A small network was shown many inputs. Here are its activations along a few directions, one row for each input.
Each table varies a few parts of the input and shows all the possible inputs, shuffled.
A made-up example of a description, with smaller parts first: line(6) and (point or line(9) or (values(3) and ring(8))).
Shared parts are said once, and a part with two or three values counts as separate values.

Other details of the inputs shift rows strongly along two fixed directions, in all tables alike. That doesn't count.

Rows:
x1: [ -5  -1  31  -6   8   8 -36  27  19  12  -4 -32  -7  28]
x2: [ 21  -1  25 -43 -10   5 -43 -26  19   9  20   1  -3 -33]
x3: [ -7  -2   0   7   7   9   4   5   1   1  -1 -16  -6  29]
x4: [ -4 -12 -37  19   2   8  52 -34 -32 -23   3  12  -3   6]
x5: [ 15  -1  13 -24 -10   4 -28 -20   5  -1   7   6  -1 -36]
x6: [  5  11  12  -2   3 -20 -12  66  14  28 -39   2  13  10]
x7: [-25   9   2  39  11 -14   8  58   1   4 -24 -10   6  35]
x8: [ 10 -10   4 -23   0  18 -25 -22   8  -3  15  -2  -7  12]
x9: [-19   6  -1  34   5 -12  13  44  -6  -6 -24  -6   6  15]
x10: [-12  -8 -19  30   1   6  38  -6 -28 -22 -10  -4  -4   1]
x11: [-1  4  5  3 -3 -6  2  5  1  1 -2 -3  1 -9]
x12: [ -8   3 -16  19   0  -8  29  -2 -11  -5  -1  10   3   0]
x13: [ 15   3  17 -37  -4   8 -37 -23  26  17  26   0  -4 -11]
x14: [ -2  -4 -27  22  -6  -7  46 -21 -33 -21  -7  19   4 -35]
x15: [ -5  11  -1  24   4 -28  21  75   1  21 -49   5  14  15]
x16: [ 12  -7  13 -32   1  20 -45 -21  19   2  20  -3  -7  19]
x17: [  5   5  22 -23   3   2 -48  15  33  19  11  -3   0  17]
x18: [ -2  -3 -34  16  -5  -5  52 -31 -30 -17   2  22   4 -23]
x19: [ -6  -2 -46  24  -1  -5  53 -26 -30 -21   0  36   7  -4]
x20: [ -6   1  36  -4   8   9 -47  37  24  12  -7 -33  -6  34]
x21: [ 21  -3  12 -39 -12   9 -32 -40  13   1  23  11  -4 -37]
x22: [  1  -7 -16  -3   4  12  12 -28  -6  -7  15   0  -6  16]
x23: [-20   7 -18  35   6 -12  41  21 -14  -2 -12  -2   5  12]
x24: [ -9 -12 -38  26   2   7  52 -27 -33 -25  -3  15  -2  11]
x25: [  7  -1   8 -22  -5   3 -22 -17  11   5  15   6   0 -17]
x26: [ -8   4 -10  15   3  -8  19  10   0   5  -1   6   3  13]
x27: [-17  11  17  25   5 -14   5  47   6   9 -17 -24   2  17]
x28: [ 11   4  36 -31  -3   3 -60   8  31  15  10 -12  -2  -7]
x29: [  6  -4  26 -20   4  13 -39   3  22  12   9 -23 -10  19]
x30: [ -4   0 -20  16  -2  -7  38 -10 -19 -10  -3   9   3 -12]
x31: [-12   6   7  17   4  -8   1  29   4   5 -11  -8   2  10]
x32: [-22   8  -3  36   8 -15  22  46  -1   6 -17 -11   5  25]
x33: [-27  15  10  37  13 -16   8  64   9  13 -22 -23   5  41]
x34: [ -7  -1  17   8   6   7  -9  16   2   3  -5 -31  -8  13]
x35: [ -8   6  12  16   1 -10  -5  34  -1   1 -18 -10   3  -4]
x36: [ -4   9  27   0   3  -6 -21  30  17  18  -7 -23  -1   0]
x37: [-16   4 -11  31   6 -12  28  23 -12  -4 -14  -1   4   9]
x38: [-17   9  16  19   9  -9 -14  51  18  15 -13 -16   3  30]
x39: [ -7  -7 -16  21   3   4  34  -9 -21 -15  -4  -6  -5   7]
x40: [ 29   1 -19 -30 -12  -9  21 -22  -8  13  -7  30   9 -41]
x41: [-14   3 -19  37   1 -11  37  14 -25 -16 -21   7   5  -6]
x42: [-11   6  11  18   3  -8   0  31   2   5 -16 -10   1   3]
x43: [ -5  -4 -30  22  -6  -9  50 -21 -34 -22  -6  20   5 -29]
x44: [ -5  -3  18  -2   6  10 -24  16  13   5  -1 -22  -7  27]
x45: [  4   4  10 -11  -5  -4  -5  -7   3   5   6  -5   1 -21]
x46: [-21   0  10  37  11   2   1  48  -5  -6 -27 -29  -4  33]
x47: [-17  -4 -13  28  11   2  17  23  -9  -9 -11  -7   0  46]
x48: [  8   5  27 -29  -1   4 -49   3  33  19  16  -4  -2   3]
x49: [ 25  -6  -3 -43 -11   9 -22 -56   4  -5  30  22  -1 -41]
x50: [ -6   7  28   0   4  -7 -35  43  20  14 -11 -20   2   8]
x51: [ 18 -14  -2 -28  -8  21 -14 -50  -9 -16  19   4  -8 -26]
x52: [ -1   8  31 -15   3   0 -55  31  34  19   2 -10   1  20]
x53: [ 24  -4   0 -39 -10   8 -18 -51   6  -1  28  14  -3 -38]
x54: [-20  -2  -3  40   8   0  30  29 -19  -9 -23 -24  -4  22]
x55: [ -5 -13 -43  24  -3   9  62 -45 -43 -33   1  18  -2 -13]
x56: [-11   5  -4  21   3  -8  10  25  -5  -4 -14  -1   4   9]
x57: [ 10   3  19 -30  -2   5 -41  -8  28  15  20   3  -2  -1]
x58: [ 10   5  32 -35   0   4 -55   6  38  23  18  -9  -2   7]
x59: [ -8  -4   9  10   9   4  -4  17   2   0  -6 -19  -5  28]
x60: [ -5 -13 -35  19   2   7  43 -27 -34 -29  -1  12  -1   4]
x61: [  0   2   3   3  -3  -8   6   0  -3   0  -1  -2   1 -17]
x62: [  8  -4  21 -25   0  16 -28 -17  13   8  15 -20  -9   3]
x63: [  5   6  27 -22   2   1 -45  13  31  20  10 -10  -1  10]
x64: [ 15 -14 -25 -18  -6  18  18 -64 -16 -18  22  18  -7 -12]
x65: [-18  -2  -7  33  10   0  29  22 -15  -6 -15 -21  -4  32]
x66: [  1   1  -6  -8  -1   1  -3 -11   8   5  12  14   2   3]
x67: [ 2  2  4 -9 -1 -1 -9 -3  9  7  9  2  1 -3]
x68: [ 14  11  21 -17   0 -19 -22  57  26  37 -29  -4   9   3]
x69: [ 18  -6 -17 -22 -13   3   8 -58 -18 -18  16  30   3 -49]
x70: [  3  -3 -23  10 -10  -6  41 -34 -31 -21   0  21   3 -40]
x71: [ 16  10  19 -20  -1 -17 -21  49  22  33 -27   1   9  -1]
x72: [ 35  -1 -15 -39 -14  -6   1 -27  -3   8  -7  42   9 -43]
x73: [-13   8   6  24   3 -13  12  35  -1   2 -17 -12   3  11]
x74: [  9   6  19 -28   0   4 -37  -2  31  22  19  -6  -2   8]
x75: [ 21  -5 -15 -30 -13   7  11 -66  -8  -7  28  21  -2 -46]
x76: [ -4   0 -26  13  -1  -3  30 -16 -19 -14   0  22   6  -5]
x77: [  2   7  25 -18   2   0 -38  17  30  21  10 -12  -1  12]
x78: [ -9  -1 -27  28  -2 -11  45  -5 -34 -22 -13  15   8 -18]
x79: [-13  -5  -4  23   7   6  10  15 -10 -11 -13  -8  -3  27]
x80: [  4  -4  29 -19   4  15 -50   8  21   7   5 -22  -8  16]
x81: [ 19   0  27 -35 -10   3 -39 -18  17  12  14  -5  -4 -36]
x82: [ 16  -3  -5 -30  -9   6  -4 -50   0  -1  26  14  -1 -35]
x83: [-18  -5 -25  36  10   1  42   9 -20 -15 -10  -1  -1  39]
x84: [ -5  -1 -29  19  -3  -6  37 -19 -26 -20  -3  24   6 -16]
x85: [ 22  -5 -11 -38  -8  10 -12 -56   8   0  34  26  -2 -23]
x86: [ 16   0  12 -27  -8   4 -22 -24   8   4  13   2  -3 -31]
x87: [  7   4  24 -17  -6  -1 -24   0  13  12   6 -11  -2 -25]
x88: [-18   6  -9  29   6 -10  19  31  -6  -3 -14   3   7  24]
x89: [  0 -12 -35  20  -3  10  54 -43 -42 -32   0  10  -5 -18]
x90: [-18   0   2  28  12   4   3  37  -1  -3 -19 -17  -2  49]
x91: [ 11  -1   5 -24  -5   4 -23 -21   8   1  15   9   1 -17]
x92: [-16   7   1  22   7 -10   3  35   1   2 -12  -4   6  22]
x93: [-10  -6 -21  22   7   4  32  -1 -14 -10  -2  -2  -3  31]
x94: [ 15  -4 -13 -17 -11   2  13 -46 -11  -7  16  17   0 -43]
x95: [ 23  -5 -10 -38 -10  12 -16 -59   3  -6  29  30  -1 -30]
x96: [ 14  -9   0 -30  -2  19 -22 -41  10  -3  26   6  -8   8]
Each input here is: line(6) and (point or line(5) or line(10)).
Changing only the line(6) part turns x33 into x63. The same change can be made to x75. Which row results?
Answer: x53
Changing only the line(6) part turns x14 into x35. The same change can be made to x57. Which row results?
Answer: x88
Which other rows does x69 become when the line(10) part takes its other values? List them by row number.
Answer: x5, x7, x9, x19, x41, x52, x56, x84, x95
Which other rows does x10 become when the line(6) part takes its other values? List them by row number.
Answer: x34, x46, x51, x54, x89
Which other rows does x25 become when the line(6) part takes its other values? List them by row number.
Answer: x18, x37, x82, x84, x91
A walk changes only the line(5) part. It starts at x46 and steps to x80. List the rest of the walk in order.
Answer: x79, x90, x16

Rows:
x97: [  3  -2  14 -14   1  13 -28  -6  15   6   9  -7  -6  10]
x98: [  3  -2   8  -7   1   3  -7   3   4   4   0 -10  -3   4]
x99: [  6  -5 -10 -11  -4   3   2 -32  -6 -10  17  11  -1 -17]
x100: [  7  -3   0  -9   1   5 -11   6   5   4  -8   5   0  11]
x101: [ -1   5  11  -2  -1  -2 -14   8  13   9   2   0   0  -1]
x102: [ -1   4   9  -3  -1  -4 -12   6   4   0   1  -5   2  -6]
x103: [  3  -3  15 -16   1   7 -30  -5  13   3  13 -10  -4   4]
x104: [ -6   3  -5  18  -1  -9  24  16 -11   0 -16   0   3  -9]
x105: [-28  10  22  39  14 -17  -5  81   9  10 -30 -35   4  44]
x106: [ -3   6   4  -2   1  -2 -10   3  10   6   6   2   2   6]
x107: [ -2   3  12  -1  -1  -2 -16   9  12   6   2  -1   0  -4]
x108: [-8  4 -1  9  1 -6  2  6 -2 -3  1  1  3  0]
x109: [  1  -2 -13   2   4  -3   9  10  -4   0 -10   9   4  16]
x110: [  9  -1 -10  -6  -7   0  15 -23  -8  -2   4  13   0 -27]
x111: [  3   0  12 -17   2   8 -27  -6  17   7  14  -6  -4  12]
x112: [-6  2  2 11 -1 -5  3  9 -2 -2 -4  1  2 -8]
x113: [ -9  -2 -12  22   4  -5  29   9 -20 -12 -13  -7   1   7]
x114: [ 18  -4  -2 -29  -6   6  -8 -35   4   3  19   8  -3 -19]
x115: [ -1   7  36  -9   1  -4 -44  35  25  16  -6 -21  -1   1]
x116: [-6 -1  1  4  3  3 -4  1  3 -3  5 -5 -2 13]
x117: [  0  -9 -18   7  -3  10  20 -31 -20 -19   6  10  -3 -12]
x118: [  7  -3  18 -15  -1   9 -26  -1   8   3   0 -15  -6  -2]
x119: [ -4   5   6  -1   0  -3 -11   4   9   3   7   1   2   3]
x120: [  2  -5 -23   8  -3  -4  36 -23 -25 -16  -1  11   2 -18]
x121: [  2  -4 -22   1  -3   1  23 -32 -12 -11  13  19   1  -8]
x122: [  2  -3  15 -11   0  12 -28  -5  13   2   9  -8  -6   7]
x123: [  7   2  -2  -3  -2  -7  -1  16   4   8 -13  13   6  -2]
x124: [ -2   4 -17  12   2 -11  20  17  -8   0 -16  16   9   9]
x125: [  9  -6  -4 -15  -4   8  -4 -31  -7 -10  13   3  -3 -15]
x126: [ 1  4  7 -2 -1 -2 -6  7  9 11 -1  1  0 -4]
x127: [  2   0 -13   2   2  -7  10  12  -2   2 -10  12   6  11]
x128: [ -9  -2 -10  20   4   4  21   5 -10  -5  -9  -2  -2  16]
x129: [-5  1  1  4  2 -2 -3  4  4  0  6 -1  0  9]
x130: [-3  0 -4  9  1 -6 16 10 -6  0 -7 -4  1  2]
x131: [  8  -3  17 -15  -1  10 -22  -1  10   7   1 -13  -6   0]
x132: [ -9   5 -15  22   2 -10  32  11 -13  -3 -11   3   5   3]
x133: [ 1  1  4 -6  2  0 -6  2 10  9  6 -2 -1  9]
x134: [ -9  -2 -13  24   3   2  29   7 -16  -8 -13  -4  -2  11]
x135: [  3   2  12  -3  -3  -4  -9  10   3   5  -7  -6   1 -15]
x136: [  6  -1 -14  -3  -6  -3  19 -25 -17 -11   3  12   3 -25]
x137: [  5   6  13 -16  -1   1 -22   0  18  14   9  -1   0   1]
x138: [ -9   4 -12  22   1 -11  32  13 -15  -4 -14   2   5  -1]
x139: [ -9  -1 -15  22   5  -3  31   8 -15  -6 -10  -3   1  13]
x140: [ 14  -8   4 -23  -6  15 -18 -37  -2  -9  15   2  -6 -21]
x141: [ 10  -5  -8 -18  -3  10   0 -35   0  -2  17   9  -3  -7]
Changing only one part turns x112 into x99. The same change can be made to x115. Which row results?
Answer: x105
Changing only one part turns x98 into x131. The same change can be made to x113. Which row results?
Answer: x118
What do these inputs look like to the network?
Answer: line(5) and (point or ring(8))

Rows:
x142: [  9 -14 -10 -20  -8  18  -4 -70 -11 -24  37  12  -8 -29]
x143: [ -1 -11 -32  27   1   1  53  -2 -40 -24 -29   5   0   2]
x144: [ -6   7   2   2   5  -8   5   6   6   7   9 -12   2   9]
x145: [-13   6 -31  46   1 -25  69  35 -29  -4 -37  18  12  -3]
x146: [-9  4 -4  9  3  7 -7  5 15  9  5 16 -1 23]
x147: [ 12   6  18 -33   1   7 -44   3  44  33  17  10  -2  26]
x148: [ 26 -13  -6 -30 -12  17   8 -66 -16  -9  17   5 -10 -47]
x149: [ 14   2 -14 -26 -10  -3   7 -58  -1  -3  35  25   3 -36]
x150: [ 12  -6 -18 -22 -11   7 -10 -57  -7 -20  29  33   2 -33]
x151: [-29   7  31  30  12  -4 -19  50  14   5  -7 -42  -4  33]
x152: [ 34 -10 -23 -44 -11   7   6 -54 -11  -5  10  30   2 -37]
x153: [ -4   1 -30  25  -1 -13  63  -2 -30  -5 -17   9   5 -16]
x154: [  2  -7   6   3   0   6  -7  11  -6  -7 -17  -6  -3   0]
x155: [  9   4  27 -27  -1   3 -61  14  27  10   5   1   2   0]
x156: [ -3   1 -39  20   1 -16  49   2 -29 -14 -18  31  14   2]
x157: [  9   1  -5 -18 -14   4   0 -56  -6 -12  28  21   0 -53]
x158: [-19   9  18  17  14 -13 -13  56  20  15  -7 -28   2  46]
x159: [-16  -9 -36  37   6  13  52 -15 -24 -17  -6  16  -4  26]
x160: [ 12   5  29 -27  -4   2 -58  17  28  13  -2   1   1 -11]
x161: [ 21 -17 -18 -32  -7  20  -2 -67 -15 -21  26  13  -7 -18]
x162: [-16   0  23  19  12   0 -26  58   7   2 -27 -28  -1  40]
x163: [-19   5  35  27   7  -3 -15  58  11  13 -25 -39  -5  16]
x164: [  6  -4  33 -27   3  15 -52  -5  26   7  22 -29 -11  17]
x165: [  1   1 -10  -4   6   7   6   4  14  17   2   8  -1  36]
x166: [  7  13  34 -28  -4  -8 -41  11  33  26  13 -11   1 -10]
x167: [-16  11  14  15  11 -19 -19  63  21  17 -15 -11   9  42]
x168: [  6   0 -12   5 -10  -3  16 -15 -13  -8  -4  24   4 -38]
x169: [ 24 -10 -25 -38  -7   7   2 -60  -8 -10  28  27   2 -21]
x170: [  6 -10  -9   4  -8   8  21 -23 -21 -13  -8   7  -4 -30]
x171: [ 20   5  24 -38  -4  -5 -49  19  31  25  -4   4   4  -4]
x172: [ 17  -1  -6 -20 -16   4   1 -54  -7  -7  21  26  -1 -61]
x173: [  5  -8   0  -3   5   8  -5   7  -9  -8 -13 -11  -3  19]
x174: [-13   5 -20  22   3 -16  30   4  -8  -7   4  13   7   8]
x175: [ -3  -9 -27  30  -2   0  58  -2 -39 -18 -27   1  -1  -8]
x176: [ -6   3  -7  13  10 -12  11  45  -5   5 -26  -6   8  34]
x177: [-30   7 -31  74  12 -28  86  75 -36  -3 -59  -6  12  30]
x178: [  5   0  36 -26   3  12 -49  -5  26  12  21 -35 -11   8]
x179: [-15   1  15  19  15  13 -12  47  21  18 -16 -27  -9  67]
x180: [-14  -3 -21  35   0  -1  58 -11 -37 -22 -10 -11  -3  -5]
x181: [ 14  10  33 -30  -5  -7 -42  15  34  31   5  -7   0 -17]
x182: [  1   2  43 -22  -3  11 -51   0  24  11  14 -31 -10 -10]
x183: [-18 -10 -31  36   4   1  43 -10 -35 -32  -7   8   1   8]
x184: [ -4   7  31 -15   0   1 -56   7  33   9  24  -8  -2   2]
x185: [ -3   7   6   0   1  -8   8  10   3   9   0 -13   2  -2]
x186: [-16  10   8  16   1  -8  -8   8   7  -2  11  -5   2  -4]
Changing only one part turns x183 into x167. The same change can be made to x170. Which row results?
Answer: x145
What do these inputs look like to the network?
Answer: ring(5) and (point or ring(8))
Which other rows agree with x169 in the ring(5) part? List them by row number.
Answer: x144, x152, x153, x158, x165, x176, x177, x185
A walk changes only the ring(8) part. It starts at x168 and steps to x172. List the rest of the walk in order.
Answer: x157, x186, x184, x150, x155, x160
Which other rows does x164 become when the ring(8) part takes its other values? List them by row number.
Answer: x143, x148, x161, x173, x175, x178, x180

Rows:
x187: [ 20  -5 -36 -20  -9  11  12 -63 -16 -17  19  44   1 -22]
x188: [ 15 -11  -2 -13  -5  19   0 -37  -8  -8   6   1 -10 -12]
x189: [-33   5   6  48  13 -12  11  61  -4  -5 -21 -28   2  39]
x190: [  8   8  -6  -8  -9  -7  12 -25  -6  -3   9  12   4 -34]
x191: [ 25  -8 -13 -26 -13   2   4 -33  -7  -3   6  28   2 -40]
x192: [ 15 -15 -21 -14 -10  21  26 -64 -25 -20  12  15  -8 -26]
x193: [ -4   8   6   4  -2 -11   3  16   2   8  -9  -2   6  -9]
x194: [-19  -1 -29  56   6 -23  62  48 -30  -9 -43   9   9   9]
x195: [ 19   2  25 -38  -6   1 -46  -1  25  19   7   0   1 -21]
x196: [ -8  -8 -28  21   0   5  48 -26 -33 -23  -4   5  -3  -5]
x197: [-37  15  17  51  17 -10  -3  82  19  18 -29 -18   3  61]
x198: [ 24  -1   7 -38 -10   3 -24 -25  10   7  12  15   0 -37]
x199: [ -1   1 -24   6   6  -3  23   6 -15  -6 -12  12  10  25]
x200: [ 13   8  29 -33  -7  -2 -41   3  24  20   8  -4   1 -18]
x201: [ 11  -2  21 -31   6   1 -39  12  29  23   9 -15  -3  27]
x202: [ -9  -1  10  13   5   6  -2  20   1  -1 -13 -24  -6  20]
x203: [-20 -10 -44  47  -2 -10  71 -17 -46 -40  -7  21   6  -1]
x204: [  8   1  22 -28   3   4 -37   1  34  22  24 -15  -6  16]
x205: [ -3  -4  -8   5   2   7   9 -16 -12 -14   7  -7  -4  -7]
x206: [ 10  12  29 -27  -4  -6 -39   1  26  19  10  -9   1 -18]
x207: [-15   1 -17  25   2   2  27  -1  -5  -2   3  10   0  11]
x208: [-17   5  25  16  10  -1 -29  45  12   9  -8 -33  -2  30]
x209: [ -2   1  33 -15   5   3 -51  14  26   6  13 -18  -4  11]
What do these inputs look like to the network?
Answer: ring(6) or (values(2) and line(4)) or line(9)
A walk changes only the line(9) part. It starts at x203 and steps to x209. List the rest of the walk in order.
Answer: x189, x208, x205, x196, x202, x192, x188
